Each row below holds a small network's activations on one input, seen along a few directions.
Each table varies a few parts of the input and shows all the possible inputs, shuffled.
Descriptions start from the smaller parts, as in this example, which fits no table here: values(2) and (point or line(9) or (line(6) and ring(8))).
Shared parts are said once, and a part with two or three values counts as separate values.
In the rows, zero is written as 100.

Other details of the inputs vary at random and push rows far along two fixed directions, the same in every table; ignore that.

Table:
row 1: [128 114 120 98 104 107 85 126 79 137 109 83 105 91 72]
row 2: [75 66 99 91 108 93 127 45 153 84 106 123 98 144 117]
row 3: [56 111 88 114 103 151 91 71 95 138 93 109 109 102 158]
row 4: [53 92 74 108 93 131 107 71 82 134 71 105 115 86 157]
row 5: [51 105 86 122 95 139 97 66 81 134 74 111 115 89 152]
row 6: [110 117 97 94 98 103 89 135 77 103 91 90 102 68 87]
row 7: [122 106 116 107 97 89 93 121 67 131 93 84 108 81 66]
row 8: [113 116 118 107 107 87 94 120 83 113 89 84 97 62 79]
row 9: [127 122 104 95 99 120 80 140 77 127 111 90 105 104 82]
row 10: [128 90 123 90 99 50 117 98 122 38 118 115 93 118 45]
row 11: [80 62 87 104 89 96 127 47 126 88 92 139 117 171 109]
row 12: [72 74 88 105 99 94 128 49 140 69 91 138 105 150 120]
row 13: [134 98 100 71 99 76 111 118 128 34 137 120 94 136 64]
row 14: [111 113 108 102 99 88 95 120 69 109 96 82 104 55 82]
row 15: [73 55 78 102 92 84 124 50 141 66 96 117 93 148 132]
row 16: [57 100 87 135 96 131 87 66 92 135 77 95 100 93 159]
row 17: [119 132 106 93 110 116 82 139 90 108 110 90 93 84 92]
row 18: [115 127 123 98 109 109 85 123 83 115 111 86 97 68 85]
row 19: [132 90 99 63 100 72 115 122 131 34 134 116 91 136 66]
row 20: [58 102 81 104 105 146 93 74 103 143 87 103 106 101 159]
row 21: [142 78 104 97 91 59 104 113 123 53 119 105 89 157 50]
row 22: [133 82 113 67 104 61 121 109 136 44 132 110 90 124 57]
row 23: [117 120 112 91 105 105 91 123 83 113 112 83 100 67 88]
row 24: [114 109 96 108 98 97 79 134 89 104 95 74 85 71 95]
row 25: [109 103 107 95 99 84 99 121 76 109 92 81 101 57 86]
row 26: [112 122 94 97 94 104 91 133 65 97 97 92 107 67 89]
row 27: [110 109 111 100 103 86 92 124 81 113 90 79 98 56 79]
row 28: [58 94 75 128 93 129 92 67 87 135 78 90 102 90 162]
row 29: [116 119 102 117 103 100 78 134 88 106 95 77 83 74 95]
row 30: [77 71 104 99 111 94 127 40 157 84 106 129 100 151 119]
Each input here is: values(5) and (point or ring(5)).
Q: Change only the ring(5) part in row 25. List by row number the other rows that result.
A: row 8, row 10, row 14, row 27
Q: Change only the values(5) part in row 25. List by row number the other rows that result.
A: row 4, row 15, row 19, row 22

Table:
row 31: [57 114 92 133 98 122 83 98 45 170 50 64 106 10 148]
row 32: [91 90 103 100 104 106 107 77 116 111 102 109 105 128 108]
row 33: [88 92 99 100 103 108 108 76 115 101 103 113 104 121 113]
row 34: [87 71 109 114 93 72 120 62 104 106 79 101 108 99 95]
row 35: [89 94 96 99 102 106 105 82 117 96 103 109 100 117 117]
row 36: [89 91 88 102 98 107 105 84 111 93 99 111 101 121 116]
row 37: [69 130 94 125 103 157 69 110 48 188 73 72 109 48 149]
row 38: [148 94 125 92 95 34 109 129 98 49 106 90 92 80 25]
row 39: [81 74 100 113 96 73 118 65 107 89 78 103 102 89 105]
row 40: [93 88 97 105 98 105 106 81 109 109 99 111 105 130 106]
row 41: [132 151 104 99 103 117 58 183 43 127 102 57 91 25 83]
row 42: [91 90 98 100 99 106 108 78 110 110 99 112 107 128 107]
row 43: [135 152 117 101 106 119 61 176 43 144 104 58 97 30 74]
row 44: [91 89 103 97 102 107 110 76 114 110 104 112 105 126 107]
row 45: [83 94 86 96 97 108 107 84 115 86 100 112 99 115 123]
row 46: [158 106 119 79 101 68 96 146 105 61 128 97 91 116 31]
row 47: [86 92 89 98 99 109 105 82 113 94 101 113 103 118 118]
row 48: [152 112 113 77 101 68 93 150 107 46 130 96 86 106 42]
row 49: [86 94 96 97 103 107 108 80 115 95 105 113 100 116 117]
row 50: [86 93 95 100 100 109 107 79 111 101 100 113 105 122 111]
row 51: [89 90 94 104 96 107 106 80 110 101 100 112 104 126 113]
row 52: [149 113 110 71 102 70 99 149 110 40 133 98 86 98 48]
row 53: [85 94 89 97 103 108 107 85 121 87 100 110 96 113 121]
row 54: [84 91 83 99 97 107 106 86 113 85 100 111 98 117 123]
Q: What do these inputs look like to the network?
A: line(4) and (point or ring(5))
Q: Changing only the line(4) part turns row 37 into row 46. The same change can be made to row 43. Which row results?
A: row 32
Q: Start at row 40 and move only the line(4) part, one step at a time. The first step leads to row 51. Which rows follow, in order?
A: row 36, row 54
Q: Start at row 45 and move only the line(4) part, one step at a time. The first step leads to row 47. Which rows follow, in order?
A: row 50, row 42

Table:
row 55: [123 103 114 73 99 78 114 126 95 72 118 99 100 84 65]
row 56: [144 119 120 86 112 83 83 157 94 95 116 68 81 57 63]
row 57: [142 140 99 63 101 120 79 177 73 96 130 92 101 81 67]
row 58: [96 60 83 97 88 56 135 51 158 16 107 136 89 162 96]
row 59: [71 89 101 119 97 117 99 63 96 152 83 97 113 106 126]
row 60: [109 79 104 105 94 67 121 72 126 47 110 131 103 144 73]
row 61: [151 118 121 103 97 78 84 152 71 109 110 76 100 79 39]
row 62: [101 82 100 88 106 70 121 81 156 35 115 119 86 123 91]
row 63: [78 95 87 123 94 120 88 100 72 150 68 78 100 76 135]
row 64: [74 127 76 109 103 162 73 116 80 130 97 91 98 85 156]
row 65: [62 96 94 93 112 122 112 68 101 133 85 104 117 79 143]
row 66: [121 111 106 92 103 73 100 131 108 55 112 94 80 82 74]
row 67: [114 93 102 93 96 69 108 106 123 41 107 102 89 108 82]
row 68: [92 127 114 118 107 132 74 114 52 184 82 67 105 49 115]
row 69: [66 85 86 117 98 118 93 69 99 138 80 85 103 93 142]
row 70: [137 114 103 79 94 82 92 156 58 90 98 85 104 61 51]
row 71: [35 60 67 123 90 106 123 24 131 92 67 129 103 140 165]
row 72: [61 103 104 120 103 123 104 63 93 130 83 107 107 91 137]
row 73: [132 118 111 77 98 85 92 153 67 91 110 82 105 55 58]
row 74: [123 91 102 82 101 102 111 91 143 75 134 130 98 182 83]
row 75: [94 156 95 108 105 166 58 135 52 162 99 88 106 68 130]
row 76: [51 75 86 115 102 114 110 46 123 127 84 99 100 116 154]
row 77: [126 81 98 99 94 66 109 104 116 66 109 99 88 121 78]
row 78: [116 91 110 101 96 70 109 99 107 57 99 118 102 127 64]
row 79: [105 80 113 97 97 68 119 72 132 46 112 131 101 141 77]
row 80: [98 137 84 107 106 160 55 147 59 171 100 68 98 66 143]
row 81: [60 81 104 113 109 123 113 36 126 146 88 110 109 120 136]
row 82: [58 69 92 127 93 116 113 44 105 146 71 112 116 135 135]
row 83: [119 85 97 80 92 68 122 102 104 60 109 114 108 113 70]
row 84: [141 135 130 90 113 87 85 146 85 89 116 90 91 57 53]
Q: What do these inputs look like to the network?
A: values(5) and (point or line(5))
Q: List by row number the other rows that have the values(5) part in common with row 76.
A: row 56, row 63, row 69, row 77, row 80
Q: Change only the values(5) part in row 57. List by row number the other rows that result.
A: row 64, row 74, row 75, row 80
Q: Change only the values(5) part in row 55. List by row number the other rows that result.
A: row 66, row 68, row 72, row 76

Table:
row 85: [108 89 108 87 105 96 112 82 135 74 123 120 98 138 82]
row 86: [144 112 102 86 98 62 97 149 98 44 110 94 91 82 52]
row 87: [97 73 85 85 97 98 120 72 140 58 118 134 101 174 106]
row 88: [107 79 109 79 103 65 126 76 143 54 120 126 98 139 79]
row 89: [104 131 92 103 96 133 71 144 55 136 95 77 100 63 112]
row 90: [116 93 114 106 95 85 101 100 93 113 99 100 108 118 70]
row 91: [74 105 102 108 107 117 104 85 86 134 85 92 107 69 129]
row 92: [118 121 109 92 107 105 86 129 85 114 110 87 96 74 80]
row 93: [133 100 116 84 100 66 109 121 112 57 119 102 86 95 56]
row 94: [54 77 73 108 93 122 110 51 116 105 85 120 108 134 155]
row 95: [86 110 81 109 94 114 83 116 69 115 80 86 103 58 122]
row 96: [115 95 107 88 106 82 103 108 117 69 111 105 95 113 79]
row 97: [67 93 84 117 94 119 103 71 103 107 85 106 104 102 142]
row 98: [147 120 108 86 101 76 93 154 97 53 119 98 83 98 49]
row 99: [85 107 91 109 102 125 89 96 90 133 96 92 101 95 133]
row 100: [124 125 116 96 101 92 80 148 74 97 102 75 91 57 75]
row 101: [144 119 125 75 108 76 97 144 99 74 126 93 94 88 45]
row 102: [131 131 120 85 112 109 79 147 80 121 116 84 104 68 69]
row 103: [63 87 92 116 97 112 106 65 102 114 77 100 101 86 142]
row 104: [97 132 106 108 105 126 75 126 63 147 92 69 102 41 107]
row 105: [96 91 93 99 102 97 105 94 114 89 105 106 94 115 107]
row 106: [111 80 105 82 99 74 118 83 147 50 119 126 91 155 80]
row 107: [104 97 95 94 102 111 101 95 117 97 112 106 99 129 106]
row 108: [67 86 83 115 95 108 105 67 104 112 81 100 103 90 146]
row 109: [120 123 100 95 100 100 86 133 89 90 111 94 95 97 84]
row 110: [97 78 107 115 94 79 111 79 97 107 89 105 105 115 84]
row 111: [64 88 75 108 92 118 105 76 97 108 84 107 104 105 142]
row 112: [141 123 125 106 100 102 75 149 59 140 103 78 107 79 53]
row 113: [95 107 106 122 97 110 88 102 63 158 78 81 113 75 99]
row 114: [77 101 88 113 99 116 97 93 90 124 87 89 99 82 132]
row 115: [62 89 93 114 102 109 109 57 101 117 80 100 103 83 139]
row 116: [103 71 109 85 103 57 135 73 141 42 109 122 95 124 78]
row 117: [77 101 85 108 99 134 99 76 106 124 97 113 107 124 142]
row 118: [87 58 99 113 89 68 129 44 123 85 81 115 109 134 95]
row 119: [85 108 98 105 106 137 90 97 94 141 95 96 103 98 130]
Q: What do these inputs look like to the network?
A: line(5) and (point or line(6))

Table:
row 120: [94 79 104 106 100 85 117 69 117 97 96 114 106 127 94]
row 121: [94 82 103 105 97 95 115 70 120 98 99 116 108 134 100]
row 122: [67 114 90 119 102 134 84 93 64 161 68 79 109 52 148]
row 123: [89 77 104 105 97 77 116 68 115 83 94 108 102 115 98]
row 124: [58 112 89 125 100 130 85 93 64 154 66 78 106 36 151]
row 125: [99 87 104 93 102 107 104 80 121 98 113 118 103 145 99]
row 126: [98 84 105 93 100 99 113 74 119 99 108 115 102 138 99]
row 127: [85 85 89 96 96 97 113 80 121 72 103 115 101 119 114]
row 128: [90 91 87 92 100 101 111 82 126 73 110 116 95 125 115]
row 129: [91 81 98 97 98 93 112 77 118 89 101 112 102 128 103]
row 130: [89 94 85 91 103 110 104 86 130 78 112 119 96 132 119]
row 131: [64 111 92 127 99 128 87 93 64 164 65 76 105 41 146]
row 132: [147 152 117 92 104 107 65 187 44 123 108 63 95 41 57]
row 133: [172 111 123 80 100 46 98 162 97 38 129 93 87 92 9]
row 134: [95 87 91 96 103 99 113 80 126 82 109 116 98 131 112]
row 135: [65 115 87 117 101 143 84 98 66 163 73 82 108 57 150]
row 136: [97 90 91 94 100 109 106 86 125 82 112 119 96 139 112]
row 137: [91 76 109 109 96 79 119 63 117 94 92 107 105 117 92]
row 138: [173 124 122 70 102 68 90 170 103 45 143 93 85 113 20]
row 139: [139 146 111 93 102 95 66 188 43 107 101 61 89 18 64]
Q: Changing only one part turns row 128 into row 132. The same change can be made to row 130. Which row results?
A: row 138
Q: What do these inputs look like to the network?
A: line(4) and line(5)
